A small network was trained on made-up records. Each row is its average activation on records with the value named, seen along a few directions.
Values that are neighbours, or in one group, have similar rows; names and order tell nothing.

Other fields shift rows strongly along two fixed directions, in all tables alike. That doesn't count.
To show where, the next rows are all for the same value of a field, averaged over different records:
[-39  13 -36   7  31  64 -68 -36 -50  -7 -26   5 -19  23  34 -34]
[ 28 -20  20  11 -20 -40  56 -21  15  29  16  25  -3  -7   3  17]
[ -27  -32   10    8  -10   34   41 -119  -43   67    7   70   -6    1
   74   11]
[ 20  11 -12   4  13 -14 -17  36   5 -17  -9 -17 -12  10 -15 -15]
[  7 -21  18   7 -18 -14  39 -45  -7  31   6  36  -4   5  23   8]
[  3   9 -14   5  16   5 -25   9  -9 -12 -12 -12 -14  13  -2 -15]
[  7  -1   2  11   6  -9   2 -12  -6   6  -2   3  -8   7   1  -2]
[ 39  -9  20   9 -25 -59  44  19  29   2  14   0  -3   4 -26   8]

Fam, 15 values:
m12: [ -1  25   0 -27 -18   8  -1  14   7   2  15  -8  20 -12 -21  16]
m4: [  3  28 -18 -21  -5  18 -30  -4 -15   8   0   1   1  -5 -18   3]
m11: [-26   3 -25   3  32  13 -48  26   8 -13 -16 -29   3   3   1 -29]
m15: [-25 -15   9   7   8  19   7   8   4 -21  -3  -3   8  -3  17   4]
m1: [  0 -23  28   6 -21   6  47   5   3  -4   9  15   2 -18   7  33]
m2: [ 23  10   8 -16 -12 -47  13  18  46  13  15 -18  24  -3 -17  -3]
m5: [ -9  14   2 -16  -4  15 -14  46   7 -26   3 -18   2 -11 -31  10]
m8: [ -4  -1   2   0  -3  27   3 -22 -31   9  -8  21 -11  -3   5  13]
m7: [ -8  15 -25 -17   7  20 -26 -34 -15  29  -6   8   4   0   8 -17]
m14: [-13   4 -16  16  33  25 -45   8 -30 -26 -26 -14 -14  10   7 -20]
m9: [-18  -6 -12  18  33  10 -44  23   7 -30 -13 -25   1   3   2 -22]
m3: [ 16 -14  16   9 -15 -29  34 -23   4  12   9  16  -8   8   5   7]
m6: [  4  -5   9 -11  -8 -21  18  48  40 -21  12 -23  20 -11 -16   9]
m10: [ -9  18  -4 -24 -10  -5  -7  20  27  -1  13 -21  25  -7  -7   2]
m13: [ 29  -5  18  13 -10 -25  20  36   7 -29   5 -11 -10  -7 -34  17]
A value of Fam combines one of 3 hidden first parts with one of 5 second parts; all combinations occur once.
Changing only the second part turns m6 into m5. m15 has the same second part as m6; what does that change turn m15 into?
Answer: m1
Changing only the second part turns m3 into m8. m7 has the same second part as m3; what does that change turn m7 into?
Answer: m4

Lovaz, 15 values:
t13: [-12 -23  22   1 -26  20  49 -26 -18  10   9  28   7 -17  18  32]
t7: [ 25  -5  23 -13 -28 -68  55 -19  37  36  27   3  18  -2   5  12]
t3: [ 45 -14  38 -11 -58 -51  91 -45  18  58  37  41  10 -14 -13  45]
t8: [ 19  37 -18 -15   0 -20 -39  43  19 -16   1 -25   9   8 -44 -23]
t14: [ 19 -10  17 -16 -19 -42  56  21  50  15  20 -12  32 -15  -8  13]
t15: [ 29  -3  19  14 -10 -35  30  45   7 -28   0 -12 -16  -2 -35  14]
t1: [ 39  22 -18  15  27 -50 -54  83  30 -39 -23 -62 -13  19 -53 -29]
t6: [-71  -2 -41  21  57 109 -90 -63 -81  -6 -43  21 -30  15  63 -32]
t2: [-23 -10 -23  21  47  29 -44   2 -25 -24 -26 -11  -9  12  27 -33]
t5: [-40 -25   5   6   4  56  16 -53 -26  15   2  29   0 -12  48  14]
t11: [ 29  33  -7 -21  -4 -20 -17  85  29 -40   8 -42  16  -7 -62   7]
t9: [ 33  15 -11   4  11 -33 -27  53  16 -22  -9 -23 -22  18 -37 -24]
t12: [-41 -36  26   9 -11  26  48 -74   3  24  12  46  16   0  55  18]
t10: [ -52   34  -40  -19   31   68 -101   18  -22  -26  -21  -32    4   -8
    3  -23]
t4: [  1 -13   9   5 -21  11  28 -69 -38  42   5  50 -22   6  31   9]
A value of Lovaz combines one of 5 hidden first parts with one of 3 second parts; all combinations occur once.
Changing only the second part turns t9 into t4. t6 has the same second part as t9; what does that change turn t6 into?
Answer: t15
Changing only the second part turns t11 into t14. t3 has the same second part as t11; what does that change turn t3 into?
Answer: t7

Pafu, 15 values:
w5: [ 17  24   3 -28 -32 -16  10  16  17   2  21  -5  18 -16 -38   7]
w14: [-34  -1  14 -21 -21  50  26 -51 -25  24  17  42  18 -22  33  29]
w7: [ 24 -53  57  13 -34 -49 104   5  44  13  23  17   9 -12   6  43]
w3: [ 22 -18   9  21  14 -20  16  53   9 -41  -6 -22 -16   4 -21  -6]
w15: [-19  31 -39 -24  20  26 -70   5   2   8  -9 -34  17   1  -8 -26]
w1: [-23 -26   0  10  16   9  -1 -46  -1  11   0  11   4   7  37 -15]
w13: [ -5   2   2 -16   6  -6 -11  66  34 -32   8 -43  13 -24 -15  14]
w2: [  1 -17  15   6 -20  21  47 -34 -22  11   7  31  -2 -11  10  32]
w8: [ -41   29  -42   11   49   85 -114   26  -55  -51  -42  -14  -40   17
   -7  -35]
w11: [-15  13 -37  13  34  30 -55 -41 -42  13 -26   9 -20  27  27 -35]
w12: [ -34  -49   13   28    6   21   31 -113  -38   56   -4   55  -13   11
   86    3]
w10: [ 47  30  -7  -8 -24 -39   6  51  10 -14   2 -20  -1   1 -49   3]
w9: [ 21   3   2  -5  -8 -44  12 -11  17  28   4   4   1  10  -2  -9]
w6: [-12   9   9 -12   1 -23   2  23  46  -7  13 -17  26  -1  -5  -2]
w4: [ 50  25  -1  12  -6 -44  -3  51   5 -22  -7 -13 -16  10 -55  -2]
A value of Pafu combines one of 3 hidden first parts with one of 5 second parts; all combinations occur once.
Changing only the second part turns w9 into w1. w15 has the same second part as w9; what does that change turn w15 into?
Answer: w6
Changing only the second part turns w8 into w3. w14 has the same second part as w8; what does that change turn w14 into?
Answer: w13

Lapu, 15 values:
s5: [-42   0 -12 -15  13  46 -29 -33  -1   8   0  -1  22  -5  34 -12]
s2: [ 34 -27  29  20 -15 -23  48   2  -2  -4   3  26 -25  -1  -5  21]
s6: [-51 -14  -4  17  24  43 -39 -26 -24 -11 -14   9 -13   7  46 -11]
s8: [-11   7   8 -31 -19  24  28 -28 -21  23   0  10  23 -22  14  22]
s11: [-37   0 -21   2  34  41 -48  27   2 -34 -10 -34  17   9   0 -23]
s12: [ 44  35 -15 -24  -6 -55 -21  83  51 -28  10 -38  -1   1 -66 -10]
s10: [ 20   1  16  21 -15 -15  18  26   2 -35   7   3 -16  -4 -28  22]
s3: [-10  21 -13   0  30  -9 -48  40  18 -23  -8 -28   5  20  -2 -34]
s14: [ -38   -4  -32    2   23   56  -31 -120  -64   56  -20   46   -8   19
   61  -22]
s1: [  0 -41  48  -1 -42  -8 102 -31  15  25  31  40  13 -25  15  53]
s15: [ 20 -51  33  27 -16 -32  83 -43   0  38   9  31 -14  -6  41  19]
s13: [ 27  36 -12 -19  -8 -30 -39  79  46 -23   8 -59  17 -16 -55   4]
s4: [ 42  -4  46  -9 -54 -50  84 -13  19  29  34  31  11 -11 -19  40]
s7: [ 28   9 -22   9  22 -52 -24  49  21 -20 -12 -35  -3  20 -32 -35]
s9: [-24  32 -49   0  29  66 -85 -14 -64   1 -40  -2 -27  13  -5 -33]
A value of Lapu combines one of 5 hidden first parts with one of 3 second parts; all combinations occur once.
Changing only the second part turns s6 into s11. s10 has the same second part as s6; what does that change turn s10 into?
Answer: s1
Changing only the second part turns s5 into s3. s13 has the same second part as s5; what does that change turn s13 into?
Answer: s12
